These are the activations of a small neural network, seen along a few directions. Each row is one input.
In each table, some parts of the input vary, and every possible input appears once, in random order.
Descriptions start from the smaller parts, as in this example, which fits no table here: one of 6 places along a line, together with either a single point or one of 11 places along a line or (one of 3 separate values, together with one of 5 places around a ring).
Shared parts are said once, and a part with two or three values counts as separate values.

Other details of the inputs vary at random and push rows far along two fixed directions, the same in every table; ignore that.

A family of inputs:
x1: 2.731 0.142 -1.650 0.570 7.998 2.923 -4.249 -5.092 0.453 0.653 5.299 1.148 3.437 -3.424
x2: 5.142 2.140 -5.584 -1.679 4.032 2.443 0.661 0.308 -5.803 -2.717 3.172 5.379 6.632 3.893
x3: 4.566 2.366 -5.313 -2.026 2.305 0.706 1.433 0.961 -4.974 -1.337 1.222 4.816 5.253 4.367
x4: -1.416 2.807 -1.593 -0.649 -5.004 -3.505 4.676 5.441 -0.998 -2.205 -5.639 -0.792 -1.902 3.435
x5: -2.632 0.048 -0.570 -0.099 -7.682 -1.936 2.718 8.009 0.178 0.246 -3.335 0.126 -1.438 4.999
x6: 4.374 0.186 -5.385 1.379 1.690 4.751 0.837 1.767 -4.483 -0.009 4.033 6.152 8.477 3.393
x7: 2.780 1.640 -4.560 -1.801 1.041 0.503 2.308 2.458 -4.654 -2.473 -0.268 3.876 2.933 4.038
x8: 0.125 3.583 -1.316 -0.522 -2.600 -1.367 4.013 3.931 -1.751 -1.894 -3.172 0.033 -0.007 3.580
x9: 1.086 -0.746 -0.361 0.407 5.675 0.904 -3.078 -3.715 2.163 0.242 3.027 -0.601 0.876 -3.666
x10: -1.629 -2.237 4.582 0.903 -0.947 2.412 -4.340 -1.935 2.271 1.900 2.493 -2.709 -0.549 -2.047
x11: 0.968 -0.125 -1.478 -0.733 -3.284 0.525 0.109 5.216 -0.731 0.874 0.154 1.863 2.717 3.825
x12: 2.021 -0.127 0.113 -0.022 5.346 1.886 -2.960 -4.822 -0.606 -0.666 4.396 1.253 1.131 -2.914
x13: -1.846 0.367 -0.828 1.155 -6.778 -2.026 5.975 5.632 -0.082 2.275 -3.982 1.008 -0.924 4.564
x14: 1.948 2.909 -5.472 0.499 2.539 0.380 2.920 3.794 -1.816 -1.636 1.330 3.820 2.734 4.015
x15: -3.404 -0.789 2.662 1.195 1.340 -1.190 -0.491 -1.614 3.849 0.397 -0.986 -3.460 -5.328 -3.260
x16: -4.366 -2.410 5.526 0.686 -4.798 -0.060 -1.815 1.214 3.392 2.075 -1.720 -4.162 -4.708 -1.195
x17: -0.288 3.144 -1.462 -1.224 -4.576 -3.709 4.986 5.355 -0.540 -1.328 -5.553 -0.568 -1.371 3.886
x18: 2.844 -1.793 0.844 0.066 3.640 5.166 -6.927 -3.660 -0.560 2.187 5.996 1.077 5.584 -2.110
x19: -2.727 -1.341 4.587 -1.405 -2.080 -3.615 0.578 -2.477 2.624 0.273 -3.221 -4.315 -5.248 -1.940
x20: 1.722 2.033 -4.329 -0.960 0.731 -0.643 2.880 3.421 -2.867 -1.816 -0.168 4.011 0.380 3.023
x21: -3.435 -1.152 2.146 1.240 0.940 -2.034 -0.866 -1.845 4.044 0.004 -0.847 -3.629 -4.710 -3.579
x22: -1.838 0.842 4.483 -0.295 -0.842 -1.397 -0.915 -3.229 2.383 0.830 -2.493 -4.633 -3.301 -3.083
x23: -4.503 -3.483 4.440 2.294 -4.884 -1.244 0.577 -0.786 3.286 2.043 -2.616 -3.405 -3.828 -2.631
x24: -1.387 -1.101 3.094 -0.549 0.500 -2.569 -0.854 -3.059 2.925 0.646 -0.500 -2.435 -4.481 -3.446
x25: -2.164 -1.846 3.338 -0.702 -0.355 -1.923 -1.352 -3.843 1.253 -0.776 -1.425 -3.400 -3.625 -2.914
x26: 1.497 -0.165 0.878 -0.633 4.612 0.770 -2.947 -5.182 0.387 0.681 3.246 0.476 0.181 -3.480
x27: -0.956 -3.236 2.421 2.166 -0.137 2.849 -1.934 -2.776 0.901 1.931 1.157 -0.624 0.451 -3.022
x28: -1.245 3.153 -1.162 -0.557 -4.588 -2.637 4.981 5.692 -1.331 -1.773 -5.717 -0.602 -2.454 3.796
x29: -0.918 -3.643 3.460 1.641 -0.539 1.237 -2.036 -3.537 2.350 2.691 0.885 -1.720 0.250 -3.744
x30: 2.950 -1.166 -1.513 -0.345 6.700 2.401 -4.886 -5.628 -1.262 -1.318 5.235 2.013 2.837 -4.359
Description of these inputs: one of 5 places around a ring, together with either one of 2 separate values or one of 4 places along a line.
- Changing only the place on the ring of 5 turns x29 into x6. The same change can be made to x17. Which row results? => x8
- Which other rows does x26 become when the place on the ring of 5 takes its other values? List them by row number. => x12, x20, x24, x30
- Which other rows does x3 become when the place on the line of 4 takes its other values? List them by row number. => x1, x22, x26
- Which other rows does x25 become when the place on the line of 4 takes its other values? List them by row number. => x4, x21, x30

A family of inputs:
x31: -1.332 -3.843 3.187 2.649 6.145 0.325 -2.742 -9.488 3.963 2.391 2.068 -3.350 -2.084 -9.356
x32: -2.634 4.374 -2.770 1.416 -3.706 -3.884 4.906 7.082 1.801 -0.326 -3.707 -0.395 -3.362 3.459
x33: 4.020 1.402 -0.114 0.313 3.009 2.335 -0.803 -4.421 -3.519 -2.415 1.808 0.639 3.509 -1.674
x34: 4.304 1.953 -4.570 -2.708 3.701 2.329 -0.969 1.534 -5.056 -1.937 1.315 5.040 2.945 2.906
x35: 3.060 -0.824 -3.592 0.282 -1.935 4.923 -1.035 1.968 -5.155 -1.533 1.794 3.374 8.220 2.333
x36: -1.345 3.427 -4.035 -1.002 -4.733 -5.224 9.613 8.887 -1.942 -2.444 -3.030 3.765 -2.806 7.805
x37: 2.003 0.802 -3.228 0.799 4.893 1.810 -2.819 0.360 1.735 -0.411 2.485 0.733 3.488 -1.844
x38: 0.931 1.894 2.248 -0.339 1.975 1.269 -3.896 -4.239 -0.847 -1.332 0.697 -3.088 1.889 -2.494
x39: 2.204 0.945 -4.345 -1.271 5.272 2.363 -0.436 1.134 -3.077 -1.933 3.436 3.570 1.943 2.877
x40: 2.755 2.465 -6.604 0.734 5.561 3.434 0.609 2.353 -2.553 -1.164 2.033 4.586 3.415 1.354
x41: 0.380 -3.759 1.758 0.113 -1.772 2.564 -4.629 -1.541 -1.116 1.108 2.415 0.946 1.559 -2.394
x42: -1.098 1.897 0.291 -0.516 -8.705 -0.508 6.074 6.359 -1.772 1.692 -4.990 -0.413 1.344 6.407
x43: 3.336 0.332 -8.005 -1.230 3.638 -0.852 4.287 1.690 -4.402 -1.579 2.121 6.866 5.245 4.980
x44: 2.804 -1.529 1.091 -0.875 -0.108 3.210 -3.500 -1.773 -1.412 3.411 3.294 1.698 3.572 -0.334
x45: -3.835 2.082 3.924 -1.672 -5.748 -5.643 1.458 2.808 2.233 0.236 -4.942 -3.829 -7.435 0.721
x46: -3.299 3.331 -1.424 -0.957 -4.669 -4.860 4.578 6.592 1.148 -1.246 -2.993 -0.492 -4.449 5.812
x47: -3.774 0.757 4.667 -1.503 -6.342 -5.816 4.292 0.758 2.701 -0.160 -5.251 -2.429 -8.728 -0.560
x48: -5.465 -2.558 8.211 0.820 -4.430 -4.639 2.336 -6.599 4.256 0.887 -7.190 -8.376 -8.300 -4.609
x49: -2.376 -6.100 4.579 2.251 1.296 2.902 -6.247 -4.519 2.591 1.524 4.679 -1.633 -0.121 -4.491
x50: 1.040 -1.681 -4.581 3.457 -0.120 3.573 -0.330 3.935 -0.805 0.486 2.256 4.602 4.839 1.198
x51: -0.602 -1.775 6.735 -0.928 3.129 1.474 -7.016 -7.489 2.922 -0.277 0.411 -7.087 0.152 -7.166
x52: 3.862 0.909 -2.222 -2.965 1.603 -0.036 -2.887 1.400 -1.429 -1.297 0.944 1.415 2.831 0.980
x53: 2.669 0.363 -3.531 -1.499 3.494 0.578 -2.142 1.747 -0.235 -1.682 3.309 1.278 3.030 2.218
x54: -2.508 0.180 -0.678 -2.088 -6.112 -7.051 7.104 3.159 -0.026 0.264 -6.983 0.578 -5.258 3.067
x55: -1.084 -1.723 4.468 2.956 5.503 1.465 -3.663 -8.769 4.622 0.907 3.678 -3.197 -3.076 -9.543
x56: 1.550 0.994 0.565 -0.908 3.515 3.092 -2.077 -3.062 -2.791 -1.892 -0.159 -1.133 1.771 -1.169
x57: -6.430 -2.216 7.078 3.575 -4.916 -1.572 1.693 0.717 7.231 5.722 -3.462 -4.962 -6.467 -2.304
x58: 0.866 -2.099 0.897 1.094 0.564 2.438 -1.758 -0.583 0.934 2.999 3.963 1.294 2.335 1.823
- Changing only one part turns x53 into x37. The same change can be made to x58. Which row results? => x57
- Describe the family of inputs behind these rows. => one of 4 places along a line, together with either one of 2 separate values or one of 5 places along a line
- A walk changes only the place on the line of 4. It starts at x33 and steps to x47. List the rest of the walk in order. => x36, x55
- Which other rows does x44 become when the choice among 2 separate values takes its other values? List them by row number. => x41
